Each row below is a small network's average activation on inputs in which a field has the value named, seen along a few directions.
Values that are neighbours, or in one group, have similar rows; names and order tell nothing.
(in the rows, 500 means zero)
Random noise pushes rows far along 17 fixed directions. That doesn't count. These rows show it; they differ only by the noise:
[450 523 492 418 802 419 564 482 396 511 684 505 648 444 417 620 439 659
 355 586 500 433 499 562 602 768 465]
[729 222 666 489 485 597 302 622 190 359 347 435 474 582 698 279 741 329
 749 612 486 458 491 313 662 527 545]
[382 361 636 722 630 575 505 761 619 337 452 625 540 539 581 701 501 210
 408 620 301 535 808 570 462 500 635]
[342 338 343 758 498 520 329 598 464 380 428 603 649 425 362 645 410 505
 511 697 609 693 408 350 349 252 325]
[509 563 359 289 380 532 543 679 591 574 496 964 631 464 546 493 521 401
 374 295 742 530 677 331 416 524 669]
[438 465 462 492 459 544 500 465 486 490 485 571 422 756 502 627 485 521
 481 590 540 277 454 478 426 463 505]
[341 532 391 361 405 554 394 510 506 461 340 532 756 490 656 396 460 514
 593 415 688 576 514 301 594 511 407]
[487 584 541 610 604 463 238 421 650 483 714 450 523 515 596 409 350 456
 428 554 420 363 375 382 561 323 312]
[524 465 344 365 593 383 669 229 345 497 277 616 598 404 358 428 622 530
 463 213 565 405 558 580 488 263 553]
[435 483 552 559 459 408 443 631 472 395 572 558 540 548 583 471 469 596
 653 641 549 697 393 473 355 559 483]
[232 446 478 531 398 612 543 465 615 352 578 512 404 316 362 455 498 457
 609 410 359 687 512 462 397 526 380]
[199 337 603 612 221 551 483 470 621 401 173 417 506 511 478 680 503 471
 638 647 499 607 742 572 602 606 526]
[381 493 433 419 291 501 506 521 376 729 341 496 649 319 337 547 629 651
 661 702 536 918 522 471 509 584 578]
[323 328 612 316 731 609 253 362 452 509 752 562 517 304 311 469 520 370
 587 530 359 570 524 322 588 628 407]
[793 628 569 442 398 655 401 643 468 582 349 578 435 624 611 552 370 413
 728 394 804 716 424 469 386 640 584]
[393 338 355 695 483 357 625 523 415 235 493 641 582 249 372 457 597 646
 397 510 537 535 541 443 612 471 410]
[503 546 512 524 514 772 345 488 674 770 470 484 577 389 295 733 423 379
 406 589 566 407 800 586 520 710 378]
[209 240 525 263 471 334 611 278 505 436 493 678 567 375 315 366 710 516
 462 356 413 333 792 602 375 508 507]
[581 762 394 260 559 874 367 635 451 776 629 470 593 600 721 346 570 313
 526 480 373 492 414 161 684 541 503]


Peme, 10 values:
s5: [480 334 502 631 641 607 428 462 443 713 519 735 601 621 305 382 641 400
 499 387 548 549 943 414 401 613 196]
s3: [281 515 514 608 381 475 396 441 698 521 556 661 491 288 403 416 519 508
 586 524 477 863 637 336 659 445 457]
s1: [506 482 335 458 549 690 589 662 382 834 717 335 428 642 379 483 512 485
 223 554 288 633 354 254 497 466 361]
s2: [502 584 541 615 408 554 243 422 660 536 611 506 518 423 505 510 532 542
 668 722 580 324 546 535 527 537 429]
s4: [760 203 652 813 375 312 316 754 424 451 497 494 527 494 535 269 548 496
 457 586 643 649 604 417 476 536 309]
s7: [577 552 416 356 710 690 414 326 490 747 474 145 593 592 414 439 327 511
 365 347 609 364 476 456 539 543 136]
s8: [649 629 546 342 869 475 380 515 488 465 505 785 754 394 724 359 617 321
 560 330 604 394 740 488 652 475 694]
s10: [250 310 492 642 476 262 848 406 576 348 523 581 323 664 366 380 531 511
 370 208 307 578 641 612 270 320 414]
s9: [731 432 515 691 795 853 552 791 455 479 451 242 486 330 526 442 490  64
 336 299 255 720 672 413 636 474 399]
s6: [696 401 754 563 568 257 692 407 379 404 649 685 122 657 420 513 458 603
 443 360 502 570 502 545 683 768 641]
The values of Peme form a ring.
Going along Peme from s4 by way of its neighbour s5, in what order are s1, s2, s9, s6 met?
> s2, s6, s9, s1
What is the length, in steps, of the shortest route from s10 to s8?
> 5

Kiz, 10 values:
j7: [383 506 490 415 618 430 593 666 400 583 284 424 857 549 623 606 476 538
 389 652 471 633 650 604 488 560 589]
j5: [199 313 411 566 520 668 633 228 461 436 416 744 358 421  27 687 553 489
 657 307 532 641 716 502 500 668 384]
j9: [708 622 645 362 415 717 249 565 594 668 365 322 517 704 688 548 219 397
 600 453 767 464 502 538 362 696 398]
j6: [494 300 543 476 350 384 318 466 530 614 565 537 600 502 432 286 583 603
 497 549 712 392 694 432 434 618 257]
j3: [366 557 730 639 494 326 637 582 611 218 474 488 352 629 774 413 522 400
 692 510 191 733 474 662 377 296 735]
j4: [722 607 574 512 561 464 407 242 518 596 440 449 318 502 430 754 582 560
 584 733 551 193 422 685 725 460 765]
j10: [593 312 396 722 343 230 838 519 495 461 493 306 403 423 346 404 665 716
 121 564 362 179 591 813 315 338 379]
j2: [418 430 410 593 553 623 490 407 369 390 407 606 430 504 251 694 393 515
 673 460 629 686 360 436 372 465 403]
j1: [328 504 577 578 220 599 314 640 747 505 605 393 435 384 563 422 355 376
 548 509 429 827 437 275 541 524 360]
j8: [420 606 393 417 617 572 801 678 532 477 368 371 587 600 643 636 365 328
 246 255 269 559 465 603 370 350 665]
The values of Kiz form a ring.
Going along Kiz from j6 by way of its neighbour j1, in what order are j7, j5, j2, j8 met?
> j8, j5, j2, j7
What is the length, in steps, of the shortest route from j9 to j4?
> 3
